A small network was trained on invented records. Each row is its activation on one of them, seen along a few directions.
Records have a field called L. Each example row is followed by its value.
Other fields move the rows too, some of them a lot.
In the rows, 500 means zero.
Strong random noise was added to every row along 18 fixed directions; ignore it. To show where, here is one row again and again, with new noise each time:
[595 570 589 507 524 589 504 592 536 592 495 391 511 515 530 371 525 424
 487 484 514 574 460 621 298 474 599 462 698 599 342 532 395 547 680 543
 522 479 456 321 420 503]
[401 658 425 231 482 442 644 381 589 566 636 452 408 516 515 467 452 591
 425 563 525 428 430 414 586 659 355 568 381 495 503 366 458 496 454 608
 281 440 434 739 561 599]
[513 531 553 606 534 409 461 405 501 478 562 563 562 524 469 626 474 368
 575 485 507 668 634 504 492 481 616 495 584 525 363 649 512 546 439 342
 484 600 534 263 292 423]
[694 458 494 688 403 514 311 397 256 560 557 571 423 690 563 539 658 465
 624 371 557 665 548 742 368 517 592 602 497 394 346 611 386 515 336 228
 488 661 699 408 322 685]
[442 502 431 541 493 538 504 581 371 608 552 354 472 552 637 617 673 415
 497 447 623 600 427 530 542 558 618 629 488 488 339 546 299 507 377 429
 365 462 513 520 418 454]
[524 559 490 500 412 336 516 474 530 405 460 504 522 514 499 657 402 391
 580 547 423 529 446 326 539 428 525 448 424 515 510 419 552 517 476 421
 534 572 437 497 528 427]
[490 488 589 519 286 666 542 444 525 454 458 660 680 209 487 709 636 564
 526 382 530 624 517 468 482 483 538 446 604 488 587 617 580 551 732 608
 578 335 450 543 442 613]
[530 584 483 554 580 485 604 496 455 490 478 459 421 636 485 459 356 418
 511 719 522 565 540 548 503 549 498 630 546 641 382 322 513 624 408 610
 516 390 321 316 580 474]
[424 536 545 574 485 555 436 442 541 461 580 605 348 538 647 471 408 430
 471 571 460 460 401 488 584 580 591 634 447 405 488 436 506 439 289 437
 454 511 668 548 557 462]
[540 494 616 472 603 522 425 441 402 549 450 803 596 488 474 465 470 506
 429 559 561 426 572 615 627 570 651 468 705 588 502 631 461 437 521 479
 583 485 557 245 427 632]
[637 448 617 670 278 685 337 486 578 536 386 704 416 366 560 619 571 372
 653 357 527 509 356 617 569 396 624 521 734 541 524 536 529 315 558 478
 674 449 691 545 501 687]
[280 369 521 489 529 602 566 671 472 435 658 452 415 320 470 292 627 516
 455 655 428 501 474 539 393 449 592 569 760 469 502 485 561 591 650 702
 490 367 500 398 474 300]
[644 740 464 445 369 507 570 468 485 481 698 637 432 337 451 430 451 705
 349 570 602 288 319 393 380 474 469 554 433 349 685 516 572 474 580 459
 478 555 481 444 622 685]
[494 534 454 442 581 423 509 526 531 514 567 400 647 468 523 473 510 599
 465 426 481 348 372 415 392 436 499 380 396 373 517 507 500 522 561 404
 433 595 533 583 556 464]
[551 349 516 334 630 355 343 668 656 471 386 563 464 506 547 321 470 447
 415 363 325 384 549 440 370 510 473 248 623 641 506 551 449 560 753 487
 388 442 601 586 524 573]
[653 628 441 428 485 394 470 610 581 540 435 250 353 535 533 292 473 432
 355 437 582 561 562 503 406 511 464 523 547 695 339 539 409 490 673 531
 376 479 496 517 385 449]
[670 609 367 602 296 405 561 461 355 336 445 544 467 440 429 545 519 592
 453 614 577 554 534 389 489 387 470 571 279 410 690 543 656 492 458 458
 631 524 391 395 563 421]
[500 579 417 369 483 402 587 386 548 501 661 483 570 310 411 480 659 568
 587 478 486 488 305 455 559 403 487 375 612 495 511 481 416 486 605 493
 381 407 514 499 379 603]
[636 651 439 516 401 375 531 371 426 380 505 453 426 555 514 392 511 518
 463 532 422 571 385 470 573 514 420 497 298 432 557 404 367 488 400 371
 516 537 530 464 434 544]
[387 385 638 471 395 564 472 625 267 431 399 557 608 588 594 488 495 511
 490 644 342 410 396 492 415 483 656 472 429 323 606 386 531 509 523 521
 753 667 470 503 653 348]

[440 576 549 280 347 358 543 434 395 605 615 659 475 456 312 661 499 480
 564 590 601 434 547 444 650 495 543 543 694 561 528 574 531 347 570 495
 537 718 441 427 357 593] | l3
[425 438 544 471 645 492 484 660 587 658 564 493 422 631 511 602 438 350
 590 539 478 267 339 469 536 427 584 449 585 442 502 467 450 369 347 412
 548 708 489 441 658 428] | l4
[568 610 549 485 701 361 426 514 431 550 545 428 630 532 512 368 379 551
 339 444 568 293 436 524 548 545 554 467 565 523 353 498 368 507 553 344
 431 653 604 402 415 560] | l2
[550 570 496 604 703 472 596 501 492 577 470 274 565 552 453 541 503 401
 499 432 570 554 456 589 713 547 411 503 594 665 306 401 226 566 431 468
 481 417 392 340 375 577] | l4
[524 401 435 470 369 548 504 697 530 586 593 519 205 422 444 505 703 408
 553 447 532 535 478 552 382 467 459 602 764 583 514 564 451 497 637 582
 429 405 478 493 492 622] | l6
[643 457 424 662 514 532 411 645 484 511 520 402 559 476 578 549 490 515
 662 453 521 387 276 483 200 301 592 451 571 493 385 336 583 654 607 464
 445 424 514 579 709 601] | l3
[378 404 558 569 579 547 454 445 711 450 539 605 594 433 532 591 469 428
 640 454 340 469 416 421 512 393 563 345 485 379 585 552 586 432 407 410
 553 533 619 513 533 380] | l5
[466 574 586 451 505 498 535 393 423 539 501 406 551 640 466 402 393 601
 354 452 535 550 734 628 428 708 356 649 408 475 391 509 528 581 545 524
 494 661 487 568 402 521] | l6
[601 721 494 410 588 377 574 325 540 555 688 646 636 480 473 597 454 554
 509 509 541 459 384 423 454 519 559 390 481 445 471 568 408 560 462 328
 351 546 447 291 457 673] | l2
[532 433 509 460 522 466 568 620 326 514 506 585 592 503 315 529 520 590
 485 578 523 437 612 514 356 463 462 471 601 525 600 551 561 607 663 540
 623 570 308 288 533 580] | l1
[575 433 431 311 436 316 461 769 283 524 404 506 475 505 494 507 657 497
 368 403 479 386 410 387 500 548 468 414 545 610 587 521 219 528 730 422
 453 510 433 517 488 693] | l8
[555 550 629 467 363 507 480 369 412 535 600 590 679 442 464 678 607 514
 632 361 443 603 399 514 440 483 558 354 561 415 473 557 348 529 597 336
 533 637 530 435 300 721] | l7
[546 691 509 472 568 620 531 441 737 591 648 534 478 433 628 431 493 486
 506 508 506 440 205 435 438 442 632 378 447 409 542 558 385 367 406 420
 397 439 581 419 553 514] | l7
[390 417 561 687 556 770 523 479 646 673 452 400 384 728 575 555 490 374
 623 391 500 578 558 728 485 610 389 693 426 420 432 473 499 412 245 517
 587 561 560 628 591 454] | l8
[599 447 574 422 461 549 485 546 673 618 321 519 416 587 489 573 552 382
 496 262 457 585 613 577 512 607 332 411 534 625 529 609 354 437 596 512
 541 499 453 574 471 668] | l5
[339 301 436 425 417 406 398 610 399 435 326 472 547 490 563 635 559 474
 475 435 475 478 590 353 685 504 512 491 370 516 582 541 530 404 486 497
 516 526 567 792 495 350] | l1

Here are new rows. What is L for each?
[431 315 415 445 712 390 517 654 556 590 592 534 473 627 450 671 569 430
 590 372 376 398 485 402 436 524 363 333 466 464 576 527 339 613 402 333
 369 546 430 486 586 650] | l7
[411 459 466 592 689 565 555 507 569 571 466 410 488 556 476 467 461 438
 550 541 537 450 461 579 671 499 458 566 544 587 462 414 464 427 351 555
 530 406 502 475 545 452] | l1
[473 475 313 417 544 493 542 449 584 607 509 500 431 520 473 547 570 524
 592 556 668 557 639 515 505 470 494 555 497 595 460 585 650 454 416 635
 328 338 442 600 556 444] | l3
[594 571 596 569 397 583 549 276 567 503 458 591 548 539 460 671 443 407
 702 520 490 766 590 616 481 525 498 523 600 620 363 427 564 595 490 577
 551 395 391 418 426 635] | l5
[388 372 454 662 511 518 528 522 551 422 582 624 454 310 341 663 472 509
 578 521 556 458 625 439 593 430 418 616 652 532 581 520 744 552 499 572
 521 403 494 492 534 514] | l3
[563 545 450 648 470 422 569 592 462 466 491 502 415 584 462 679 407 379
 571 581 501 504 453 389 480 446 474 581 437 511 540 415 508 564 383 411
 574 551 347 340 628 490] | l3
[411 479 600 295 433 379 481 491 494 380 542 526 574 349 422 323 487 536
 522 571 277 388 310 407 564 417 529 307 654 521 586 346 462 451 749 546
 568 549 588 558 396 520] | l1
[643 819 636 489 623 582 618 383 401 647 473 428 638 506 407 271 386 647
 263 509 663 236 293 704 795 612 404 575 548 504 507 416 222 295 499 473
 720 644 480 283 440 707] | l2
